A small network was trained on made-up records. Each row is its average activation on records with the value named, seen along a few directions.
Values that are neighbours, or in one group, have similar rows; names and order tell nothing.
In the rows, zero is written as 500.
Random noise pushes rows far along 2 fixed directions. That doesn't count. These rows show it; they differ only by the noise:
[499 554 542 506 535 569 492 523 589 449 542 516 407 471 434 449 499]
[337 613 460 557 324 384 283 396 492 913 581 385 647 599 572 750 716]
[435 507 537 508 398 552 571 478 504 355 509 468 471 526 503 472 627]
[366 537 500 531 311 469 470 423 466 572 529 412 576 580 561 607 717]


C, 10 values:
c7: [569 526 473 534 549 500 576 579 442 384 512 460 479 432 494 473 586]
c4: [621 332 468 447 580 484 587 466 530 408 454 552 438 555 533 434 345]
c8: [482 534 460 559 434 402 555 532 370 491 443 424 662 458 530 559 572]
c1: [507 385 491 448 382 468 498 406 452 571 468 467 541 595 560 617 494]
c6: [467 451 549 519 508 489 657 564 356 245 359 469 567 368 509 423 474]
c9: [382 514 514 488 502 476 385 412 483 728 513 520 513 571 517 601 441]
c2: [568 627 507 502 663 530 428 554 692 549 537 565 401 461 378 429 408]
c10: [541 586 461 485 478 478 426 559 512 556 576 504 534 514 520 521 579]
c3: [596 211 462 445 479 542 720 493 382 128 426 537 458 505 589 315 424]
c5: [398 508 534 492 400 551 511 446 458 527 469 543 564 562 540 511 550]
C is arranged as a line.
- A walk along C starts at c6 and steps to its neighbour c8. Put c1, c9, c2, c5 in the order it reaches them. => c2, c5, c9, c1
- Name the neighbours of c3, in listed order. => c4

L, 10 values:
l7: [499 689 509 486 294 504 420 498 515 646 598 453 494 570 496 644 722]
l9: [532 358 361 516 455 328 538 550 321 427 458 352 683 544 670 519 646]
l8: [531 412 601 404 716 682 482 502 689 403 524 676 263 524 383 337 193]
l3: [371 365 540 480 383 558 560 363 392 525 414 546 588 613 528 549 403]
l4: [408 664 593 543 363 640 748 513 460 124 447 530 446 396 427 365 666]
l1: [374 448 437 474 493 310 304 399 367 974 443 409 716 576 630 803 411]
l5: [512 569 381 541 291 375 374 436 557 765 591 369 591 654 578 652 788]
l2: [562 380 408 492 558 318 553 528 361 396 431 443 639 513 614 507 488]
l6: [153 641 509 681 272 405 456 440 269 648 525 305 791 434 588 741 921]
l10: [578 517 468 499 451 435 248 403 697 947 592 536 442 564 522 596 482]
L is arranged as a line.
- Name the neighbours of l4, in listed order. => l7, l6
- Name the neighbours of l3, in listed order. => l8, l1
- Name the neighbours of l9, in listed order. => l2
